A small network was trained on invented records. Each row is its activation on one of them, seen along a few directions.
After each row come some of the record's fields: W, H, S, K, F, E.
Not every record has every field; a missing one is written absent.
The largest differences between rows may come from other fields.
In the rows, 500 means zero.
Strong random noise was added to every row along 10 fixed directions; ignore it. To show where, here is one row again and again, with new noise each time:
[506 591 365 427 639 672 527 606 439 614 731 469 335 646 602 397 423 525
 699 497 459 528]
[417 645 523 802 431 404 508 591 645 381 585 403 479 485 603 360 373 778
 619 442 611 491]
[433 343 416 391 570 535 457 475 534 672 416 441 604 479 485 471 493 522
 371 582 389 656]
[625 380 611 604 504 390 363 586 526 243 522 520 533 547 519 508 586 618
 557 632 358 415]
[625 496 373 231 714 623 338 574 559 460 645 509 602 451 474 642 429 469
 364 308 535 504]
[521 462 523 581 422 422 573 621 479 477 412 496 566 468 551 494 585 675
 362 519 430 351]
[337 457 529 452 479 397 536 494 501 572 453 340 570 636 407 539 672 600
 439 730 453 512]
[572 461 559 399 426 559 589 551 482 470 454 677 439 316 683 390 444 384
 490 502 432 463]
[556 496 719 445 583 442 521 379 596 613 548 398 680 485 219 485 388 629
 469 730 518 506]
[559 557 678 185 529 360 529 663 621 240 637 476 577 438 602 547 577 569
 474 766 521 302]
[725 512 450 576 289 452 476 333 598 632 421 234 405 519 405 583 559 474
 465 383 536 552]
[429 420 349 640 564 597 365 573 489 446 556 554 388 562 674 372 444 507
 658 421 390 665]

[409 383 267 571 444 489 238 437 608 430 472 251 361 712 548 576 695 456
 578 460 430 760]
{W: w1, H: h1, S: absent, K: absent, F: f1, E: e2}
[485 530 598 487 593 471 631 545 356 571 555 589 558 577 412 466 482 586
 534 657 472 340]
{W: w1, H: h3, S: s2, K: absent, F: f2, E: e2}
[441 556 537 452 607 503 271 623 801 119 630 556 636 294 621 510 339 608
 456 329 658 565]
{W: w1, H: h2, S: absent, K: k2, F: f1, E: e1}
[471 564 520 753 523 466 506 511 441 465 698 432 384 791 466 376 544 606
 880 640 459 512]
{W: w3, H: h3, S: s2, K: absent, F: f2, E: e1}
[595 642 485 558 493 592 734 524 503 846 524 394 564 437 395 425 339 745
 364 391 576 371]
{W: w1, H: h1, S: absent, K: absent, F: f2, E: e1}
[400 406 585 604 457 360 345 377 665 389 443 374 523 516 457 457 489 534
 572 693 477 701]
{W: w1, H: h1, S: absent, K: absent, F: f2, E: e2}
[516 520 599 338 468 552 453 339 558 462 508 537 525 420 356 598 496 287
 464 427 606 562]
{W: w1, H: h1, S: absent, K: absent, F: f2, E: e1}
[512 438 332 489 446 453 377 457 609 569 373 272 458 477 564 587 514 509
 343 416 519 634]
{W: w2, H: h2, S: absent, K: k1, F: f2, E: e2}
[710 598 365 532 546 667 683 682 388 644 614 641 434 435 680 375 348 588
 526 267 477 319]
{W: w3, H: h3, S: s1, K: absent, F: f2, E: e1}
[794 464 486 548 322 547 530 470 538 534 444 442 383 449 552 500 555 474
 484 388 420 441]
{W: w2, H: h1, S: absent, K: absent, F: f2, E: e1}
[460 368 501 428 516 439 366 411 481 405 450 532 570 566 417 596 625 353
 514 551 453 597]
{W: w1, H: h3, S: s1, K: absent, F: f1, E: e1}
[506 660 608 324 545 438 654 552 481 472 606 568 645 449 426 562 497 511
 452 529 644 304]
{W: w3, H: h3, S: s2, K: absent, F: f1, E: e1}
[407 449 430 361 486 510 532 493 359 502 472 615 421 565 575 514 632 280
 563 546 441 533]
{W: w1, H: h3, S: s2, K: absent, F: f1, E: e2}
[602 389 558 492 593 628 462 505 360 547 515 584 450 600 406 499 532 464
 543 592 324 466]
{W: w2, H: h2, S: absent, K: k1, F: f1, E: e1}
[514 580 437 353 486 614 633 442 252 598 532 682 341 550 503 561 561 159
 585 385 532 440]
{W: w3, H: h3, S: s1, K: absent, F: f1, E: e2}
[355 378 501 387 461 418 430 510 552 423 349 480 573 422 574 555 602 434
 344 629 451 579]
{W: w3, H: h1, S: absent, K: absent, F: f1, E: e1}
[447 581 491 510 503 513 594 521 373 500 619 553 399 657 531 461 581 425
 710 558 497 456]
{W: w3, H: h3, S: s1, K: absent, F: f2, E: e1}
[239 537 411 684 464 389 580 608 461 512 459 441 563 609 568 460 592 709
 495 517 527 487]
{W: w1, H: h3, S: s1, K: absent, F: f1, E: e1}
[190 473 320 650 523 563 567 562 473 745 394 401 484 583 568 386 509 681
 415 497 454 635]
{W: w2, H: h2, S: absent, K: k2, F: f2, E: e2}
[436 307 464 335 645 564 419 405 290 556 414 672 555 591 372 610 606 250
 457 582 359 575]
{W: w2, H: h3, S: s1, K: absent, F: f1, E: e2}
[594 454 314 574 499 559 417 397 512 615 485 478 434 485 535 473 394 392
 554 293 504 678]
{W: w2, H: h3, S: s1, K: absent, F: f2, E: e2}
[698 457 443 560 468 497 399 356 604 687 421 242 542 515 314 611 476 569
 352 405 515 574]
{W: w3, H: h2, S: absent, K: k1, F: f2, E: e1}
[412 560 455 378 546 604 518 529 493 497 543 607 429 400 620 454 388 387
 497 412 559 546]
{W: w1, H: h1, S: absent, K: absent, F: f2, E: e2}
[549 450 539 332 576 391 470 413 424 557 551 379 580 702 295 643 664 433
 539 733 464 469]
{W: w3, H: h3, S: s2, K: absent, F: f1, E: e1}
[438 492 333 502 619 500 397 549 582 508 523 494 679 448 506 537 413 595
 387 296 577 584]
{W: w1, H: h3, S: s2, K: absent, F: f1, E: e1}
[725 280 362 504 649 473 354 585 345 503 437 534 623 589 430 660 601 569
 336 444 305 392]
{W: w2, H: h3, S: s2, K: absent, F: f1, E: e2}
[636 450 370 579 311 354 532 601 655 472 316 387 636 317 675 540 561 692
 239 312 511 424]
{W: w2, H: h3, S: s1, K: absent, F: f1, E: e1}
[624 591 488 530 532 496 626 591 468 562 579 532 518 457 543 440 396 635
 511 452 529 355]
{W: w2, H: h3, S: s1, K: absent, F: f1, E: e2}
[523 633 387 504 651 551 685 663 357 699 606 530 539 545 527 456 373 691
 463 450 529 318]
{W: w3, H: h3, S: s1, K: absent, F: f1, E: e2}
[686 432 341 476 584 499 266 555 511 404 498 383 523 551 451 726 576 534
 328 314 470 449]
{W: w3, H: h1, S: absent, K: absent, F: f1, E: e2}
[268 511 510 413 576 524 535 467 549 661 460 441 612 477 426 465 448 537
 399 599 550 609]
{W: w3, H: h2, S: absent, K: k1, F: f1, E: e1}
[713 481 308 440 417 626 684 511 359 847 430 477 423 506 531 495 538 454
 402 326 415 427]
{W: w1, H: h3, S: s1, K: absent, F: f1, E: e1}
[638 475 590 458 493 566 484 410 413 420 533 664 479 514 399 554 551 295
 596 451 477 454]
{W: w3, H: h3, S: s1, K: absent, F: f1, E: e1}
[584 354 546 450 385 543 497 495 450 401 372 674 471 407 585 504 621 328
 442 479 361 478]
{W: w2, H: h1, S: absent, K: absent, F: f2, E: e1}
[360 520 494 234 733 598 446 703 315 328 629 679 502 627 502 648 653 435
 444 540 459 320]
{W: w1, H: h2, S: absent, K: k1, F: f1, E: e2}
[582 468 620 448 445 585 508 540 526 369 492 623 427 423 577 457 532 426
 526 537 428 438]
{W: w2, H: h2, S: absent, K: k2, F: f1, E: e1}
[463 415 411 369 582 451 402 398 500 557 482 421 571 577 414 604 564 399
 466 561 493 626]
{W: w3, H: h3, S: s1, K: absent, F: f2, E: e2}
[420 585 631 420 530 660 766 614 257 609 500 729 494 526 385 508 599 516
 368 501 464 213]
{W: w1, H: h2, S: absent, K: k2, F: f2, E: e2}
[479 285 368 332 659 601 390 482 436 685 378 499 546 489 500 544 483 416
 327 572 330 644]
{W: w3, H: h2, S: absent, K: k1, F: f1, E: e2}
[740 394 638 597 146 412 656 476 548 560 221 398 463 398 504 503 713 589
 301 566 367 321]
{W: w1, H: h2, S: absent, K: k2, F: f1, E: e1}
[501 398 380 592 463 488 493 464 568 633 407 458 595 448 544 418 466 549
 458 433 454 642]
{W: w3, H: h3, S: s2, K: absent, F: f1, E: e1}
[275 682 340 469 621 666 716 564 339 789 588 574 538 559 461 465 419 539
 468 313 626 471]
{W: w2, H: h3, S: s1, K: absent, F: f1, E: e1}
[444 365 515 393 512 535 504 523 429 405 464 716 492 457 652 425 559 310
 585 603 373 564]
{W: w3, H: h3, S: s1, K: absent, F: f1, E: e1}
[373 571 375 468 678 580 323 452 519 461 711 387 415 721 413 567 495 433
 692 486 564 675]
{W: w3, H: h1, S: absent, K: absent, F: f1, E: e2}

Here are new rows. What are their fields?
[398 479 540 693 588 579 345 500 495 327 498 687 573 444 432 513 417 489
 495 310 527 565]
{W: w3, H: h2, S: absent, K: k2, F: f1, E: e1}
[475 490 533 596 608 417 428 650 405 255 651 577 495 695 517 503 612 615
 677 619 429 368]
{W: w1, H: h3, S: s2, K: absent, F: f1, E: e2}
[381 469 590 818 625 474 550 509 444 605 495 594 729 535 296 375 358 800
 503 526 469 486]
{W: w1, H: h3, S: s1, K: absent, F: f1, E: e1}
[673 426 383 610 311 465 429 583 532 364 403 445 411 490 661 564 676 528
 443 330 411 433]
{W: w1, H: h1, S: absent, K: absent, F: f1, E: e1}
[650 478 557 407 496 573 445 457 571 464 504 551 528 368 476 516 430 406
 441 426 506 502]
{W: w3, H: h1, S: absent, K: absent, F: f1, E: e1}
[270 546 411 474 437 438 443 409 438 389 445 555 470 549 493 637 638 270
 500 350 636 591]
{W: w1, H: h3, S: s1, K: absent, F: f2, E: e2}
[603 405 434 418 387 495 609 403 583 821 325 330 478 367 566 400 418 497
 367 621 417 623]
{W: w3, H: h1, S: absent, K: absent, F: f1, E: e2}
[612 365 463 518 522 570 470 553 463 528 477 559 476 494 578 424 500 529
 522 542 321 516]
{W: w1, H: h1, S: absent, K: absent, F: f1, E: e1}
[659 477 619 577 626 446 305 431 491 262 613 603 618 544 296 621 455 458
 603 447 533 466]
{W: w3, H: h3, S: s1, K: absent, F: f1, E: e1}
[553 572 323 155 605 609 437 610 643 522 546 451 569 307 632 620 388 462
 245 257 634 510]
{W: w1, H: h2, S: absent, K: k1, F: f1, E: e1}
[627 477 742 450 461 480 485 315 550 494 483 459 462 468 307 524 467 393
 559 697 496 525]
{W: w2, H: h2, S: absent, K: k2, F: f1, E: e2}
[629 552 437 639 544 513 721 743 352 626 520 604 554 478 613 395 433 802
 421 436 414 215]
{W: w2, H: h3, S: s1, K: absent, F: f1, E: e2}
[655 358 385 407 578 622 540 521 436 833 389 420 528 466 460 486 441 600
 275 517 325 495]
{W: w1, H: h1, S: absent, K: absent, F: f1, E: e2}
[483 456 418 532 690 488 533 679 296 515 522 641 676 590 439 573 564 662
 366 461 414 304]
{W: w3, H: h3, S: s1, K: absent, F: f1, E: e2}
[193 477 633 722 349 483 656 332 414 702 360 486 438 613 362 328 563 480
 630 730 450 645]
{W: w1, H: h1, S: absent, K: absent, F: f1, E: e1}
[535 376 461 475 531 535 363 430 589 486 478 515 515 423 560 436 412 398
 550 522 426 703]
{W: w3, H: h1, S: absent, K: absent, F: f1, E: e1}
[146 440 704 576 525 483 548 396 574 550 351 629 631 330 435 303 315 525
 457 698 528 688]
{W: w1, H: h2, S: absent, K: k1, F: f1, E: e2}
[615 499 376 262 750 609 295 429 552 473 720 500 486 548 462 567 357 310
 653 447 536 677]
{W: w3, H: h3, S: s1, K: absent, F: f1, E: e2}
[652 373 422 490 655 596 293 408 549 473 522 645 634 381 448 519 315 379
 481 275 487 664]
{W: w3, H: h3, S: s1, K: absent, F: f2, E: e1}
[376 510 488 617 641 573 505 547 470 662 530 464 579 554 396 434 389 719
 450 500 492 519]
{W: w1, H: h2, S: absent, K: k1, F: f2, E: e1}
[385 509 370 420 324 472 613 501 545 617 303 415 442 350 697 510 548 429
 304 438 551 551]
{W: w3, H: h1, S: absent, K: absent, F: f1, E: e2}
[684 750 621 519 573 641 666 559 627 629 773 452 449 432 481 309 191 691
 668 488 618 399]
{W: w3, H: h2, S: absent, K: k2, F: f1, E: e1}
